These are the activations of a small neural network, seen along a few directions. Each row is one input.
In each table, some parts of the input vary, and every possible input appears once, in random order.
A made-up example of a description, with smaller parts first: line(6) and (point or ring(11) or (values(3) and ring(8))).
Shared parts are said once, and a part with two or three values counts as separate values.

Other details of the inputs vary at random and push rows far along three fixed directions, the same in every table; ignore that.

Table:
x1: [ -4  -6 -12   7   8   9  20  -5 -19  -2  -3]
x2: [ 16  11   2  -9 -18  -1 -12 -11  16 -22 -19]
x3: [ -1 -10   0  15  -4   3   6  -4 -25  -5  -8]
x4: [ -2  -7   0  21   6  -3  11   8 -20  -8   9]
x5: [-10  -9  13  -1   0 -12 -18  17  38  16  15]
x6: [ -8  11   6   1  -6 -20 -12  20  32  23  21]
x7: [-22 -10  -5   7  -9  13 -17   1 -20  10  10]
x8: [-25 -20   8  12  10   8  -8  12 -12  22  18]
x9: [18 24  4  0  2 -9  9 12 20 -6  2]
x10: [ -8 -12 -13  -3  -7  26 -21 -10 -21  18   4]
x11: [-25  -5  -7   9  -8   1 -18   2 -22   9  10]
x12: [ -1  -3  -3  13   1   9   6  -3 -26 -12   0]
x13: [ 19  20   6   1   2 -10  10  14  22  -4   4]
x14: [ 51  10   1  -4   5   2  18 -10  21 -31 -16]
x15: [ 34   7  23   9  16 -23  26   1  25 -28 -14]
x16: [ 33  11 -11 -26 -17  37 -18 -31   0 -20 -33]
x17: [ -4  -7  12 -13  -9   6 -26   3  37  11   0]
x18: [ 26   7  -4   3  12  -8   7  10  26 -13  22]
x19: [ -7  -1  25 -42   4 -23   5  -7  19 -23 -20]
x20: [-24 -14  -1  16  -6  -5 -12   9 -12  15  17]
x21: [-14   7  -4   2 -10 -18 -21  19  29   1  23]
x22: [  5   9 -16 -17  -8  13 -30   3  29   4  17]
x23: [  3   0   5  18   8  -1  18   7 -22  11   2]
x24: [ 12   0  -7  -2  -1 -11  15   3  29  -5  -5]
x25: [ 24  26   2 -15  -8  12  -2  -4  18 -12 -15]
x26: [ -3 -11  13  19  21   2  16   7 -17  -2   7]
x27: [ 16  26   5   0   1 -16   6   8  17  -6  -2]
x28: [-37   2   8 -33  -7  -9  -8  -7 -27  14  -8]
x29: [-18  -2  -9  -7 -19  25 -29 -16 -26   3 -10]
x30: [  7  -9  -2   4 -11  22  -1 -13 -26 -11 -20]
x31: [ 13  -3  -4  16  12  -9  38  -7 -18 -13 -16]
x32: [ 17  17  10   2  -1 -18   9   8  21   1  -2]
x33: [  6  10   2   1  -7  15   3 -13 -30   3 -23]
x34: [ -3  -9  12  15  17   3  11  -2 -23  -3  -2]
x35: [ -4 -13  -6  15   9  -4  24   1 -11   6   1]
x36: [-26 -22  11  13   6  -1  -8   9 -11  26  12]
x37: [ 27   4   7 -27  -9  45 -12 -23   7 -24 -40]
x38: [ -6   5 -22 -33 -24  34 -25 -18  16   4 -20]
x39: [ 16  -8  19  26  24 -14  34   1 -18 -15  -9]
x40: [-26   7   1  15   5 -14  -6  15 -15  27  24]
x41: [  0   7   6  14   3  -3  12  -2 -27   8  -5]
x42: [ -6 -10  14  25  24 -15  17  11 -15   0  10]
x43: [ 27   7  -6   1  10  -4   5   9  25 -14  17]
x44: [  5  -4  -3  21  14  -8  12   2 -20   1  15]
x45: [-16 -10  -5  -4 -22  24 -25 -14 -23   9 -12]
x46: [ -2   7 -11  -2   3 -10 -19  16  31   9  38]
x47: [ -3  -6  12 -14   6 -15  29 -15 -39 -34 -24]
x48: [-21 -13 -13  -7 -13  18  -9 -13 -13  21 -10]
x49: [  6  -1  -7  20  19  -5  13   3 -22  -3  20]
x50: [-28 -15 -11  10   0  -8   2   7  -6  27  12]
x51: [-14   0 -11  -8  -6 -10  -8  11  35  13  17]
x52: [  5  -2  -8  21  20  -6  13   6 -22  -2  20]
x53: [ 20   0  -5   0   1  14  28 -25 -22 -20 -36]
x54: [-18   6 -13  -5  -4 -24  -8  12  34  13  17]
x55: [ -1  18   1 -16 -15   6 -23   7  27  14   5]
x56: [-12  -8   2 -26  11 -10  13 -14 -33 -14  -6]
x57: [ -8 -13 -12   0  -4  24 -19  -6 -17  18  12]
x58: [  5   5   8 -26  13 -44  43  -3  15 -33 -16]
x59: [ -8   2 -15 -20 -15   7 -16   1  35   9   1]
x60: [ 18  17   8   1  -3 -15   8   8  21   1  -5]
x61: [ 12   0 -16 -30 -24  45 -39 -21  11   4 -13]
x62: [  8  10  -8  -4   2 -16  13   0  25 -11  -3]
x63: [  4  -2  -2   1 -14  19  -6 -19 -30 -13 -26]
x64: [-28 -21  13  18  10 -11  -6  14  -5  27  20]
x65: [-11  -5  13  -3   3  -9 -17  18  37  12  21]
Each input here is: values(5) and (point or (values(2) and ring(6))).
Q: The inputs of x1 and x12 match in every part but the values(5) part. If x54 is changed in the same way as x1 into x12, which row does it become?
A: x11
Q: The inputs of x52 and x27 match in every part but the values(5) part. If x44 is changed in the same way as x52 into x27, which row does it become?
A: x41
Q: Change only the values(5) part in x34. List by row number the other rows that result.
A: x29, x40, x49, x62
Q: Change only the ring(6) part in x37. List by row number the other rows that result.
A: x5, x8, x36, x39, x42
Q: Change only the values(2) part in x31. List by row number the other rows that result.
A: x53
